These are the activations of a small neural network, seen along a few directions. Each row is one input.
In each table, some parts of the input vary, and every possible input appears once, in random order.
Descriptions start from the smaller parts, as in this example, which fits no table here: one of 2 separate values, together with either a single point or one of 11 places around a ring or (one of 4 places along a line, together with one of 8 places around a ring).
Shared parts are said once, and a part with two or three values counts as separate values.

Other details of the inputs vary at random and push rows far along two fixed directions, the same in every table; ignore that.

Rows:
row 1: [  1  -2   9   9  -7  22 -15 -15  -3  -4 -15  24   2 -17 -11]
row 2: [-26  11   0  11  -5  29  33   1  -6   5   6  -6 -76   9  24]
row 3: [  8   3 -21   7  11 -12  -8  13   5   9   8 -12  10  16  24]
row 4: [  1  -2   1  -4  -9  12 -10 -14  -6  -4 -17  17   3  -7  -9]
row 5: [ 30 -22   2   2   6 -13 -40  -5   9  -6 -13  13  70 -10 -15]
row 6: [  8  12 -16 -14  11 -31  13  11 -20   0  13  -9  40   4   6]
row 7: [ -2  -7  21  -7 -18  17  -7 -22  -1 -13 -19  15  -7 -20 -23]
row 8: [-11  -7  12  -5  -8   9   8  -3   7   0  -1  -1 -23   2 -11]
row 9: [  4   3 -13  -5   5 -25   0  14  16   6  11 -27  -2  19  12]
row 10: [  9 -11  19   3 -11  31 -25 -29 -14 -15 -31  39  19 -27 -20]
row 11: [  9 -14  12   3  -9  24 -24 -20 -10 -12 -24  31  25 -24 -14]
row 12: [ 40 -29   8  -1  14 -40 -47  13  29  -7   3 -13  86  -3 -18]
row 13: [-16  -1   6  -4 -12  19  18  -9  -3  -2  -5   0 -39  -1   1]
row 14: [ 14 -20  26   0  -8  18 -18 -21  -4 -18 -23  21  22 -22 -21]
row 15: [-13   1  -4   0  -9  15   1  -7   0   3  -7  11 -18  -5  -4]
row 16: [-24  12  15 -12   0   4  49  -4 -29  -3  10   3 -32  -5 -10]
row 17: [ -7 -10   9  -4 -14  25  -5 -21  -7  -6 -20  26   0 -17 -18]
row 18: [ 12  11 -10  -2  30 -52  20  33  -2   8  39 -36  33  17  17]
row 19: [  2  -8  17   5  -9  18 -10 -13   1 -12 -12  10  -3 -19  -9]
row 20: [ -8  -2   2  -2 -12  25   2 -17 -13  -3 -17  20 -13  -5  -4]
row 21: [-33  19 -12  17  -5  35  29   0  -7  13   4   6 -77   7  25]
row 22: [-13  10  -7  12  -5  25   4  -4  -7   4  -3   9 -32  -3  15]
row 23: [ -9  30 -26   5  24 -23  41  27 -19  17  33 -21 -12  21  35]
row 24: [ 17 -13 -10  -7   3 -21 -23   2  13   2  -4  -2  46   4  -7]
row 25: [ 14  -2 -22  -7  14 -44  -4  27  25   9  21 -42  19  30  19]
row 26: [ 21  -9  -5   4   8 -15 -30   2  11   0  -4   3  47  -1  -4]
row 27: [-15  -2  11  -3 -10  10   7  -2   9   0   0  -1 -30   0 -12]
row 28: [-19   8  -3   2  -9  24  15 -11  -7   5  -9  14 -39   3   0]
row 29: [  4  19 -31  10  20 -38   4  41  26  19  36 -52 -17  37  43]
row 30: [  8 -26  40   2 -12  31 -15 -27  -3 -18 -27  34  11 -26 -38]
row 31: [-11  12 -16   2  -3   1   6   5   6  11   6  -5 -23  11  10]
row 32: [-14   4  -5  11  -2  23  10  -2  -4   6  -1   9 -31   1  12]
row 33: [ -6  23 -32  14  11 -10   6  24   7  18  21 -24 -27  26  39]
row 34: [ -3  19 -22 -10  15 -31  28  17 -16   9  22 -16  16  12  13]
row 35: [  7  -8  19   3  -5  15  -9 -14  -2 -12 -14  12   0 -12 -10]
row 36: [ -9  15   8   1   0  20  28 -12 -42  -7  -5  24  -5 -16   0]
row 37: [  8   5  -4 -16  12 -36  18   9 -14  -5  15 -19  36   0   0]
row 38: [  5   5  11  -4  11 -11  22   0 -26  -9   9  -2  18 -10   0]
row 39: [ 27  -8 -23  -7   7 -41 -39  15  20   3   6 -18  68   6   4]
row 40: [-28  16 -10   2  -7  11  31   8   3   9  12 -19 -72  15  21]
row 41: [  4  -8  15  -6 -19  24 -24 -28 -11 -14 -30  34  18 -28 -26]
row 42: [ 12   1 -16   7  18 -39 -12  35  32  13  30 -39  14  25  19]
row 43: [ -4  -7   7  -5 -16  26  -8 -21 -12  -8 -22  25   2 -16 -13]
row 44: [  0  -3  -8  -5   6 -23   5  18  21  10  15 -26  -5  25   4]
row 45: [-27  12   8  12  -2  28  33   2  -1   8   7  -2 -80  14  12]
row 46: [ -5  -6  19  -6 -12   8  -6  -9   9  -5  -8   7 -11  -8 -25]
row 47: [ 25 -23  14 -12   0 -27 -33  -2  21  -9  -8  -1  57  -5 -32]
row 48: [ 11  -2   4   7   7 -17 -16  14  21   3  11 -14  11   7  -2]
Description of these inputs: one of 2 separate values, together with one of 4 places along a line, together with either a single point or one of 5 places around a ring.
Changing only the choice among 2 separate values turns row 30 into row 44. The same change can be made to row 32. Which row results?
Answer: row 17
Changing only the choice among 2 separate values turns row 40 into row 19. The same change can be made to row 43. Which row results?
Answer: row 11
Change only the choice among 2 separate values in row 34. List by row number the other rows that result.
Answer: row 23
Change only the place on the ring of 5 in row 32. List by row number the other rows that result.
Answer: row 1, row 5, row 21, row 26
Change only the choice among 2 separate values in row 41. List by row number the other rows that result.
Answer: row 33
A walk changes only the place on the line of 4. It starts at row 45 and steps to row 35. List the rest of the walk in order.
Answer: row 26, row 10

Rows:
row 49: [ 26 -20  -8 -18  -2 -30 -41  -2  14  -6 -11   1  75  -5 -20]
row 50: [  8   1  -9   9   9  -8  -6  13   9   4   9 -14   2   9  18]
row 51: [  8   3 -14   4  10 -11  -8   9  -1   8   7   0  26   6   8]
row 52: [ 4  4 -8  9  5  1 -2  4 -1  2  1 -3 -1  2 14]
row 53: [-13  13 -26   1   5 -19  15  25  20  18  24 -37 -40  36  27]
row 54: [  3   2 -17  -7   2 -22  -6  12  16   7   8 -18   6  16   5]
row 55: [  7   4 -15   7  14 -19  -6  17   8   8  14 -11  18  10  12]
row 56: [-6  1  0 -1 -4  2  0 -4  1  1 -3  6 -4 -5 -7]
row 57: [ -3  -8  40  -7  -9  21  16 -26 -26 -21 -15  25  -1 -30 -31]
row 58: [ -3   1  20  -7  -1   7  21 -13 -24 -12  -3  11   1 -16 -15]
row 59: [-21  19 -15  18   9  11  31  22   7  17  23 -26 -77  30  44]
row 60: [ -1  -7   0  -4  -5  -6  -5   5  20   2   1 -13 -13  11  -3]
row 61: [  4  -2  -6   2   1 -10  -8  11  18   2   7 -20  -6  11  11]
row 62: [ 32 -19   7   2  10 -24 -41   5  16  -6  -2   2  73 -10 -18]
row 63: [-31   3  25   3 -20  54  26 -28 -16  -4 -20  35 -68 -18 -18]
row 64: [ -5  11   5  -6   5  -7  26   0 -23  -3   9  -2   2  -3  -1]
row 65: [-16  -5  18  -4 -20  44   7 -33 -22  -9 -29  45 -17 -26 -28]
row 66: [ 11  -6   4  11  11 -10 -14  11  14   4   8  -8  15   6   1]
row 67: [  7   5 -20   6   9  -9  -4  10  -2   6   7  -8  13   8  22]
row 68: [ 19 -17   9  -3   2 -17 -28   3  21  -2  -2  -1  40  -2 -20]
row 69: [-15  -3  43 -11 -21  53  26 -51 -57 -27 -37  62  -3 -50 -43]
row 70: [ 24 -12  -8 -10  -3 -18 -34  -5   4  -8 -12   4  62 -10  -9]
row 71: [-27  23 -21   8   0   8  32  17   6  16  20 -28 -79  29  39]
row 72: [-10   9  -6   0  -8   8   3  -3  -2   1  -2  -1 -24   1   8]
What is each input in this table made of?
Answer: one of 4 places along a line, together with either a single point or one of 5 places around a ring
Changing only the place on the line of 4 turns row 69 into row 57. The same change can be made to row 67. Which row results?
Answer: row 59
A walk changes only the place on the line of 4. It starts at row 49 and steps to row 54. List the rest of the walk in order.
Answer: row 53, row 60
List by row number the other rows that have the place on the line of 4 in common with row 50.
Answer: row 53, row 58, row 62, row 63, row 71
